A small network was trained on invented records. Each row is its activation on one of them, seen along a few directions.
Each row is followed by the record's values for the fields M, U, N, S, J.
Not every record has every field; a missing one is written none.
The largest differences between rows may come from other fields.
Random noise pushes rows far along 2 fixed directions. That doesn't count. These rows show it; they differ only by the noise:
[ -26 -135 -235  223   24   86   54  315  -59  -64 -349 -160   39   63
  118  -69 -185 -118]
[ 465 -468  591   20   62  -48 -220 -223  343  400  206   45 -133    3
  -32 -351 -396  -74]
[ 230 -400  486  -41  160  -62 -132 -291  316  431  408  177 -176  132
  -68 -210 -228 -268]
[ 227 -309  199  114   47   14  -88   28  153  182  -50  -48  -53   35
   37 -214 -292 -100]

[-48  86 -57 -90 -30 -23  94  51 -36  32 121  30  55 -59 -65  29 105 -34] | M: m4 / U: none / N: none / S: s2 / J: j8
[  99 -291  -42  275   84  100 -170 -105  -53  169 -184  -23  -83  214
  128  127 -120 -200] | M: m3 / U: u2 / N: n2 / S: s2 / J: j5
[-190  279  -91 -257  -77  -82  221  233   -1 -226  149  -53  120 -230
 -152 -125  128  172] | M: m2 / U: none / N: none / S: s2 / J: j1
[-307  127  -82  214   57  159  -58 -160  101 -379 -321  104 -190  406
   61  209  -16   99] | M: m5 / U: none / N: none / S: s2 / J: j4
[-405  276  193 -476  121 -172  250 -245  212   85  854  378 -108   48
 -332    5  350 -164] | M: m2 / U: none / N: none / S: s2 / J: j6
[  55 -163 -355  260   36   77   59  412 -245   69 -401 -265   95  -17
  136  -15 -149 -192] | M: m3 / U: u2 / N: n1 / S: s1 / J: j8
[-119  244  -55 -266 -100  -80  123   -3  -85  -39  258   76   90 -233
 -112   41  274  113] | M: m2 / U: none / N: none / S: s2 / J: j2
[ 139 -203 -318  220   13   82   19  370 -320  117 -369 -295  165  -97
  170  -14 -125 -177] | M: m3 / U: u1 / N: n1 / S: s2 / J: j5
[ 558 -488  543   -8   41  -81 -260 -185  204  457  190  -36  -80 -159
  -11 -325 -342  -36] | M: m3 / U: u2 / N: n1 / S: s1 / J: j8
[   8  363 -250  -22 -313   53  154  574 -120 -630 -628 -367  237 -412
   15 -231 -100  656] | M: m2 / U: none / N: none / S: s2 / J: j8
[ 345 -193 -280  424 -187  129 -129  418 -226  -99 -795 -419  171 -147
  234  -82 -312  169] | M: m3 / U: u2 / N: n2 / S: s2 / J: j7
[ 197   -2 -131  168 -155   57  -80  103  -75  -77 -334 -131  137  -74
  135   57  -66  139] | M: m3 / U: u1 / N: n2 / S: s1 / J: j3
[-383    4 -513  143  199   61  241  349 -285   11 -123  -65   52  195
   76  151  107 -503] | M: m3 / U: u1 / N: n1 / S: s2 / J: j1
[ -33   92   87  195  -80  105 -108  -53  198 -386 -420    4 -142  191
   59  -31 -192  348] | M: m5 / U: none / N: none / S: s1 / J: j6
[ 482 -195  462  -46  -80  -59 -105   59  186  147  -36 -163   41 -235
  -75 -444 -366  210] | M: m4 / U: none / N: none / S: s2 / J: j1
[ 259  -80  175  -78  -63  -57 -102 -143  -43  218  157   -5   72 -161
  -11  -16   31    9] | M: m4 / U: none / N: none / S: s2 / J: j4
[ 199  102  339 -355 -151 -139   23  -76  156   52  376   34   73 -362
 -207 -231   46  299] | M: m2 / U: none / N: none / S: s2 / J: j8
[ 290 -223  -64  112  -34   -6   28  415 -113  138 -261 -301  144 -237
   72 -258 -269  -48] | M: m3 / U: u1 / N: n1 / S: s1 / J: j8
[ 303 -145   42   96 -111    9 -108   94    0   73 -191 -148   80 -163
   90 -126 -175  133] | M: m3 / U: u1 / N: n1 / S: s1 / J: j2
[ 430 -345  375  226  -91   54 -360 -271  185   93 -241  -12 -134   31
   98  -73 -297  202] | M: m3 / U: u1 / N: n2 / S: s2 / J: j8
[ 526 -419   23  458 -138  133 -306  171  -87   62 -731 -347   12  -78
  238 -136 -453  188] | M: m3 / U: u2 / N: n2 / S: s2 / J: j8
[ 353 -157  316 -122  -48  -71  -34   28   55  274  143  -61   60 -251
  -66 -300 -161   24] | M: m4 / U: none / N: none / S: s2 / J: j2
[-107  -52   12   19  108   -3  -22 -244   16  197  265  176  -59  226
  -20  206  135 -302] | M: m3 / U: u1 / N: n2 / S: s2 / J: j4
[  23   22   21 -164   -4  -94  107   62   -5  158  297    7   96 -131
 -105  -73   79 -109] | M: m4 / U: none / N: none / S: s2 / J: j1
[-646  472 -478 -266   49  -59  419  280 -195 -285  254   85  117  -23
 -150  175  442 -154] | M: m2 / U: none / N: none / S: s2 / J: j1
[-139  100 -234    5   -2   17  137  172 -175  -16  -49  -20   72  -13
    0   99  128 -128] | M: m4 / U: none / N: none / S: s2 / J: j8
[ 131   61  -40  -82  -46  -75   62  118  -76  146  114  -86  135 -174
  -16  -61   34  -11] | M: m4 / U: none / N: none / S: s1 / J: j7
[ -60 -135 -136  241  103  122  -70  -18  -70  -17 -252  -13  -53  250
  150  149  -73 -188] | M: m3 / U: u1 / N: n2 / S: s2 / J: j4
[ 241   47 -162   84 -197   41  -33  414 -177 -299 -579 -401  198 -377
  139 -226 -205  442] | M: m1 / U: none / N: none / S: s1 / J: j5
[ 168  238 -261   72 -339   29    2  391 -195 -420 -588 -364  249 -402
   77  -88  -49  570] | M: m2 / U: none / N: none / S: s2 / J: j1
[-374  259  134 -122   64    5   99 -226  272 -272  226  281 -180  297
 -163   81  123   61] | M: m5 / U: none / N: none / S: s2 / J: j1
[ 251   30  221  231 -213  123 -151  174  222 -480 -723 -249  -45  -56
   64 -336 -459  634] | M: m5 / U: none / N: none / S: s2 / J: j7
[ 222  -42   84  -42  -61  -22   13  147  -28   79  -30 -155  128 -191
  -23 -178 -114   60] | M: m4 / U: none / N: none / S: s2 / J: j4
[-537  522 -603 -125  -31   23  310  271 -317 -386  -61  -23  144  -26
  -14  295  428   50] | M: m2 / U: none / N: none / S: s1 / J: j5
[ 321 -149  159    8  -55  -45  -30  166  -30  153  -84 -182   95 -214
   -7 -261 -204   31] | M: m4 / U: none / N: none / S: s2 / J: j1
[ 131 -269  179  -31  113  -56  -46 -118   59  353  298   86  -24   29
  -15  -45  -46 -326] | M: m3 / U: u2 / N: n1 / S: s2 / J: j1
[-417  309  -96   39   59   82  -46 -414  100 -317   41  304 -190  418
   15  442  286   65] | M: m5 / U: none / N: none / S: s1 / J: j4
[ -26 -154  -44  -45  170  -56  -68 -311 -133  424  429  179  -33  123
   49  277  239 -434] | M: m3 / U: u1 / N: n1 / S: s1 / J: j4
[ -11  302 -196 -114 -207  -41  122  310 -121 -311 -198 -188  198 -333
   -7  -97   72  370] | M: m2 / U: none / N: none / S: s1 / J: j7
[  72 -260  227 -100  160  -71 -139 -471   11  507  547  267 -111  119
  -31  177  169 -395] | M: m3 / U: u1 / N: n1 / S: s2 / J: j5
[ 576 -235  510 -172 -114 -108 -215 -264   91  410  300   -5   72 -319
  -53 -217 -110  126] | M: m4 / U: none / N: none / S: s2 / J: j5
[  55   64  445  -38  -19    0 -172 -399  360 -169   69  191 -220  177
  -82  -60 -107  314] | M: m5 / U: none / N: none / S: s1 / J: j1
[  46 -265  -46  261  100  103  -63  119   29   42 -286 -117 -100  186
   79  -69 -269 -117] | M: m3 / U: u1 / N: n1 / S: s2 / J: j8

Here are new rows. What are their fields?
[  97  317 -192  -16 -324   55   -7  200 -119 -423 -414 -221  206 -325
   30    6   57  607] | M: m2 / U: none / N: none / S: s2 / J: j5
[-311  423 -202 -317 -114  -89  192   -8  -75 -218  294  143  107 -184
  -99  170  414  168] | M: m2 / U: none / N: none / S: s1 / J: j2
[  90 -271  -72  322   67   88  -72  237  -43    2 -455 -215  -70  106
  129 -159 -336  -89] | M: m3 / U: u1 / N: n1 / S: s2 / J: j7
[ 636 -155  568  -87 -223  -88 -210 -132  244  206   64  -91   75 -326
  -79 -380 -290  364] | M: m4 / U: none / N: none / S: s2 / J: j7
[-150  402 -228 -184 -216  -26   40  -56 -119 -326   12   23  144 -213
   -7  243  351  393] | M: m2 / U: none / N: none / S: s1 / J: j5
[-128  201 -341   42  -43   21  201  426 -168 -219 -272 -213  163  -84
   22  -50   -2   37] | M: m4 / U: none / N: none / S: s1 / J: j1
[ 324 -222  472   46  -51  -37 -323 -516  326  210  215  193 -158  105
  -12    9 -116  118] | M: m3 / U: u1 / N: n2 / S: s1 / J: j7
[-148  -98 -366   32  134   -6   49   31 -317  241  131   32   55   34
  109  296  255 -421] | M: m3 / U: u1 / N: n1 / S: s1 / J: j8
[ 485 -169  634 -164  -44 -120 -149 -207  305  273  282    2  -33 -174
 -143 -377 -269  179] | M: m4 / U: none / N: none / S: s1 / J: j1
[ 230   11  363   91 -117   77 -146  -62  336 -276 -312  -46 -109   45
  -28 -239 -338  469] | M: m5 / U: none / N: none / S: s1 / J: j8
[ 731 -407  525  162 -126    7 -430 -329  165  330 -139  -72  -58 -122
   96 -167 -349  242] | M: m3 / U: u1 / N: n2 / S: s1 / J: j8
[ 583 -251  383  -59 -139  -71 -149   56   30  269  -23 -188  109 -384
  -16 -357 -270  186] | M: m4 / U: none / N: none / S: s2 / J: j8
[ 177 -310  379   70   80   25 -193 -321  290  215  149  166 -198  185
  -12  -51 -193  -92] | M: m3 / U: u1 / N: n2 / S: s2 / J: j8
[ 545 -600  408  297   64   58 -396 -278  103  424 -172  -55 -180  101
  134 -116 -401  -88] | M: m3 / U: u2 / N: n2 / S: s2 / J: j8
[ 188 -189  503 -239  164 -154  -41 -312  206  459  629  200 -109   12
 -165 -185  -39 -254] | M: m4 / U: none / N: none / S: s1 / J: j1
[ 444  139  197  -55 -384   -5  -85  257   69 -319 -418 -323  183 -506
  -46 -363 -247  779] | M: m2 / U: none / N: none / S: s2 / J: j8
[  49   74  151  188  -77  124 -189 -175  201 -375 -399   -3 -125  198
   80   27 -182  389] | M: m5 / U: none / N: none / S: s1 / J: j4
[ 112  -16  347  134  -84   82 -182 -183  374 -302 -275   23 -172  165
  -24 -146 -297  411] | M: m5 / U: none / N: none / S: s2 / J: j1
[-232  241  199 -344   79 -139  117 -257  135   29  583  259  -89   28
 -213   26  256  -24] | M: m2 / U: none / N: none / S: s1 / J: j1
[ -25 -235  -86   23  206   -2   61   82 -156  316  152  -22   27   67
   48   17   -4 -476] | M: m3 / U: u1 / N: n1 / S: s2 / J: j4
[-284  -90 -183 -118  284  -47   81 -233 -197  395  540  264  -39  208
   22  333  360 -633] | M: m3 / U: u1 / N: n1 / S: s1 / J: j5
